A small network was trained on invented records. Each row is its activation on one of them, seen along a few directions.
Here are examples, each followed by its value of one field, C.
Other fields move the rows too, some of them a lot.
(in the rows, 500 means zero)
Random noise pushes rows far along 14 fixed directions. That doesn't count. These rows show it; they differ only by the noise:
[449 550 485 462 668 686 477 130 521 717 527 573 539 518 747 242 399 414
 433 504 661 433 518 507 453 603 301]
[499 584 265 448 333 519 498 469 401 493 444 536 332 379 502 453 605 518
 348 453 658 455 418 463 447 282 439]
[551 494 670 514 449 528 536 652 501 681 550 411 590 496 415 638 667 604
 441 503 515 359 505 555 434 558 582]
[302 883 481 431 366 479 579 486 546 663 667 696 417 680 542 554 546 596
 413 471 540 388 692 370 270 588 586]
[370 475 272 640 356 526 524 526 396 349 428 532 365 559 417 492 574 415
 459 439 649 570 568 538 484 414 650]
[612 274 604 477 584 592 584 575 388 563 304 396 486 231 492 704 784 530
 465 434 786 436 381 529 528 591 331]
[334 552 530 298 552 541 476 502 519 506 564 629 501 607 606 387 452 477
 537 598 504 565 461 444 501 516 482]
[565 695 559 617 400 605 380 553 633 684 764 528 647 584 441 463 459 436
 628 467 424 543 395 633 719 814 367]
[467 396 523 628 588 514 684 487 534 162 428 511 713 450 414 459 516 474
 527 591 421 727 487 567 373 561 424]
[568 340 681 757 414 608 418 502 573 629 378 193 517 641 392 504 450 404
 661 627 242 477 652 517 594 575 651]
[511 641 373 727 509 311 481 465 421 313 466 680 401 533 454 566 554 589
 650 549 388 598 357 515 381 535 364]
[312 368 534 632 514 603 433 594 373 485 369 569 345 505 460 788 571 458
 666 388 749 563 486 600 723 753 499]
[691 344 516 624 524 701 534 400 557 422 561 277 725 382 434 500 479 485
 373 512 437 493 678 566 478 546 567]
[635 544 516 541 427 420 522 524 485 468 637 473 590 275 411 557 527 493
 479 367 620 526 529 598 596 371 540]
[733 501 416 616 430 423 328 390 429 691 669 498 300 454 264 541 453 442
 696 381 330 495 570 393 442 381 600]
[354 504 419 437 417 697 399 466 462 693 407 495 291 649 591 461 545 435
 493 543 593 420 512 412 546 592 488]

[437 598 468 604 653 493 457 561 437 555 805 800 793 592 425 486 516 654
 399 397 580 479 219 836 399 682 427]
c11
[571 544 394 657 498 354 478 516 474 331 752 680 692 494 242 392 385 576
 494 479 259 641 278 687 343 377 516]
c12
[573 616 519 421 627 287 493 591 453 333 526 664 424 556 629 594 688 539
 691 582 504 576 411 348 473 656 396]
c2
[609 413  89 572 352 752 428 705 354 375 493 495 385 497 312 742 777 671
 195 431 589 400 316 557 381 683 475]
c6
[366 608 501 495 373 556 627 456 510 504 368 507 424 367 485 548 517 449
 441 394 691 531 558 496 510 466 404]
c6
[543 660 343 557 359 518 597 601 635 341 654 588 750 543 357 295 516 560
 333 580 317 629 239 657 356 540 335]
c18
[589 324 631 672 731 280 497 500 400 457 508 534 568 514 395 589 505 560
 657 471 414 507 468 607 345 478 638]
c3
[627 659 438 554 344 255 543 505 559 599 642 473 546 602 366 212 518 500
 461 563 256 469 420 468 247 139 626]
c14
[470 526 422 394 603 484 495 358 486 423 539 631 478 387 589 532 363 585
 469 459 530 543 481 447 453 441 408]
c14
[837 244 273 325 477 481 496 658 373 366 516 356 469 253 411 549 742 485
 331 425 640 442 511 416 463 232 646]
c8
[520 638 464 540 457 508 606 555 521 376 602 599 590 423 392 626 594 537
 471 404 575 558 494 536 463 637 433]
c20
[616 500 619 344 569 485 510 607 526 776 665 558 606 408 469 384 609 413
 601 421 637 536 234 558 609 591 308]
c1
[428 404 501 659 586 523 442 437 444 415 485 528 479 590 434 552 391 458
 611 460 464 579 607 579 553 568 629]
c6
[632 591 579 632 515 359 510 604 522 596 641 508 600 703 497 298 713 389
 610 559 431 493 398 542 469 583 555]
c10
[229 623 608 572 480 531 458 505 512 377 651 675 635 518 500 695 244 690
 412 433 528 520 560 786 641 508 615]
c18
[671 469 592 415 577 462 555 499 518 639 561 514 604 354 388 430 576 587
 462 489 393 481 279 488 326 408 315]
c19
[408 236 575 405 631 672 554 504 529 447 473 459 642 487 518 340 465 310
 505 489 670 648 511 617 647 591 539]
c18
[422 443 771 560 787 445 620 218 617 354 347 443 687 401 817 338 285 291
 651 539 679 665 704 520 717 626 369]
c11
[576 512 298 559 444 495 528 448 466 478 596 598 390 401 323 520 478 427
 539 306 589 580 486 466 441 496 429]
c15
[362 622 410 566 248 385 490 652 476 593 529 570 380 559 300 428 441 420
 572 370 515 563 351 611 577 316 568]
c3
[352 460 376 480 501 606 397 478 486 283 559 594 601 624 521 306 341 495
 428 642 351 609 344 615 536 420 512]
c12
[665 471 569 437 603 416 520 570 532 502 730 541 672 432 390 599 527 560
 526 421 421 491 557 489 417 544 595]
c16
[537 620 432 482 441 392 517 392 547 483 554 510 422 449 458 483 329 475
 565 444 410 545 639 399 471 330 563]
c20
[419 617 601 441 475 344 546 493 484 583 541 599 549 407 498 426 470 513
 516 432 609 517 375 617 559 368 432]
c5
[572 472 555 275 463 477 456 509 500 607 601 537 553 255 375 423 364 548
 472 453 420 558 270 543 498 245 351]
c17
[517 535 255 585 555 363 515 433 397 414 368 590 393 552 692 329 661 479
 452 517 697 472 305 549 480 457 340]
c5
[492 443 332 571 392 641 373 604 429 508 538 505 450 598 384 498 570 505
 465 507 487 473 342 584 568 569 507]
c4
[471 541 529 492 377 636 667 566 590 415 420 384 729 353 496 578 528 687
 181 553 532 417 455 599 422 521 374]
c4
[208 656 506 342 361 542 501 636 493 605 494 658 381 564 497 639 431 626
 453 439 605 441 459 504 533 530 486]
c15
[862 553 515 597 432 397 276 543 546 612 733 342 603 360 471 514 489 526
 538 433 436 395 429 637 765 439 495]
c9
[372 393 702 532 536 574 650 535 515 395 409 535 580 474 317 604 473 451
 650 501 420 715 479 497 456 621 414]
c2
[568 438 473 466 340 467 578 629 521 501 400 275 436 496 569 395 664 257
 485 458 732 467 754 422 692 378 739]
c8
[254 638 735 472 371 589 481 325 590 741 361 457 347 545 536 552 244 460
 585 488 416 441 708 390 549 462 502]
c3
[525 528 719 437 605 188 566 523 517 569 719 569 625 390 405 505 368 503
 631 350 520 544 620 567 481 265 689]
c9
[451 418 457 432 592 495 429 455 491 544 574 419 679 576 763 258 396 525
 240 527 728 312 487 739 600 280 682]
c15
[401 395 557 276 566 712 492 508 472 791 684 578 609 557 402 397 501 557
 331 445 563 394 405 560 344 504 589]
c14
[624 496 417 428 424 384 555 641 482 596 466 412 440 467 534 425 745 326
 503 393 792 450 522 450 612 425 595]
c20
[712 303 471 760 598 508 441 425 423 448 457 367 599 346 480 572 545 498
 480 439 612 480 434 700 618 513 454]
c1
[473 374 469 517 412 707 476 530 460 550 523 500 564 357 242 599 418 590
 386 434 397 518 342 610 425 476 432]
c12
[335 579 370 433 354 470 687 628 498 162 258 500 439 495 652 400 665 426
 376 593 661 630 492 417 537 383 458]
c10
[644 221 529 577 531 488 330 647 397 401 373 297 443 501 427 597 566 547
 581 639 317 464 434 521 572 375 645]
c11
[763 624 598 559 632 445 401 356 537 497 498 330 547 526 877 500 610 582
 460 697 428 263 654 422 601 624 484]
c7
[577 471 471 535 554 455 326 350 415 600 446 506 282 526 512 512 415 527
 618 546 345 426 555 385 486 362 566]
c13
[650 449 314 522 553 370 469 431 403 422 505 445 406 529 603 327 625 410
 467 532 612 463 596 425 469 341 665]
c1
[453 335 606 417 392 471 432 650 404 693 551 401 401 451 355 629 509 428
 508 346 644 418 638 548 641 295 879]
c7
[409 243 553 320 762 683 345 380 400 542 263 589 262 643 580 525 463 523
 726 750 219 557 337 262 413 683 292]
c7
[420 398 561 600 458 448 405 641 439 439 331 437 343 615 439 631 559 495
 683 576 417 524 492 490 618 529 577]
c9
[555 386 412 544 332 414 601 582 446 415 249 346 168 440 373 627 667 311
 622 431 580 582 747 222 476 437 629]
c17
[386 405 466 568 507 498 495 382 410 451 189 518 341 482 529 532 420 616
 466 608 423 464 385 494 356 365 382]
c8
[460 543 566 393 683 461 451 480 482 467 494 603 561 571 719 447 536 641
 459 683 466 411 370 523 423 503 440]
c13
[609 274 557 281 528 619 497 626 460 498 468 288 697 355 610 424 621 543
 235 565 669 395 349 629 614 307 535]
c2
[458 330 256 404 609 700 547 475 404 443 406 585 531 564 471 319 590 628
 239 648 432 465 203 532 145 413 378]
c13
[404 341 444 616 383 891 543 404 549 420 376 414 543 296 257 564 359 407
 468 397 459 706 433 593 600 622 257]
c19
[581 462 470 464 544 764 677 393 574 435 553 449 644 430 452 474 560 458
 354 485 448 561 665 377 278 682 427]
c10
[595 358 522 280 620 451 364 563 467 635 826 606 462 510 361 532 411 377
 688 337 531 566 610 392 597 504 721]
c4
[582 482 386 479 500 500 466 329 420 649 702 615 441 504 280 335 472 433
 507 379 417 512 499 461 271 323 574]
c5
[399 517 433 336 497 520 638 653 528 141 555 614 603 393 507 542 558 447
 471 481 634 725 513 493 555 574 446]
c17
[546 413 728 676 805 325 502 249 491 322 400 426 630 336 768 540 314 517
 620 498 581 524 690 625 690 442 528]
c19
[371 602 453 548 491 482 537 384 503 506 406 568 492 477 638 447 459 516
 418 474 638 456 410 580 520 474 349]
c16
[261 487 608 292 559 689 547 405 590 430 430 612 467 478 564 541 344 422
 606 526 486 663 551 346 560 689 316]
c16

Here are new rows. What is C for each?
[468 371 672 632 593 274 491 437 412 505 543 494 515 475 459 502 394 385
 640 356 646 526 702 639 584 285 809]
c17
[792 376 330 583 412 505 384 622 416 396 676 419 637 240 288 486 544 477
 391 337 578 548 303 716 702 318 506]
c11
[500 443 558 425 484 621 484 605 543 640 580 474 532 547 457 485 608 358
 592 450 587 536 465 512 632 723 468]
c5
[432 663 613 417 264 573 527 486 661 341 515 448 524 372 410 449 267 361
 635 529 257 765 639 374 729 410 435]
c10
[539 443 659 869 598 369 689 435 445 520 415 501 654 544 267 561 595 612
 557 512 323 503 434 652 109 523 489]
c2
[456 761 547 193 508 612 552 563 697 603 699 515 583 630 814 513 532 497
 374 541 613 402 761 304 550 828 484]
c17
[469 577 405 389 519 474 609 341 451 330 608 633 461 372 453 501 447 514
 373 418 558 537 749 368 286 266 656]
c13
[625 437 315 483 560 588 293 465 507 383 514 436 412 579 626 518 465 524
 515 608 388 487 517 409 614 651 459]
c9
[563 609 614 668 627 237 600 521 431 438 554 547 631 476 615 716 600 773
 350 454 609 289 630 646 324 463 640]
c17
[754 347 557 692 618 386 485 408 507 357 565 315 717 371 442 377 409 424
 522 483 440 559 568 677 596 355 635]
c6
[629 338 311 597 622 444 598 618 416 249 430 545 392 516 419 638 759 429
 584 462 605 610 554 367 384 669 548]
c13
[469 420 420 490 485 541 397 503 453 538 562 436 468 674 570 312 513 372
 466 554 518 431 595 508 541 393 767]
c12
[349 556 298 597 328 591 445 521 516 427 379 427 318 676 577 544 485 374
 484 486 630 495 668 466 678 575 632]
c20
[515 369 463 474 582 690 427 342 408 518 509 571 358 445 404 589 471 465
 580 442 420 557 569 363 376 574 475]
c10
[492 456 436 313 650 498 432 431 490 444 657 622 496 518 502 376 331 461
 571 525 386 620 497 400 444 422 512]
c11
[474 431 643 405 514 562 415 387 580 549 365 429 477 326 610 344 271 313
 714 505 564 641 356 528 893 471 215]
c15
[607 486 428 537 539 348 424 500 426 349 396 461 400 474 555 579 480 677
 462 601 363 432 447 476 441 298 527]
c6
[311 602 687 641 547 398 483 484 416 474 418 603 510 510 606 717 460 668
 556 488 593 439 483 675 564 543 509]
c2
[583 470 539 595 351 599 465 634 690 520 408 264 573 644 399 377 437 390
 617 673 165 611 406 481 612 629 408]
c6
[534 828 475 387 275 198 586 628 510 445 503 519 366 386 555 531 604 541
 474 453 567 448 572 369 532 226 553]
c3
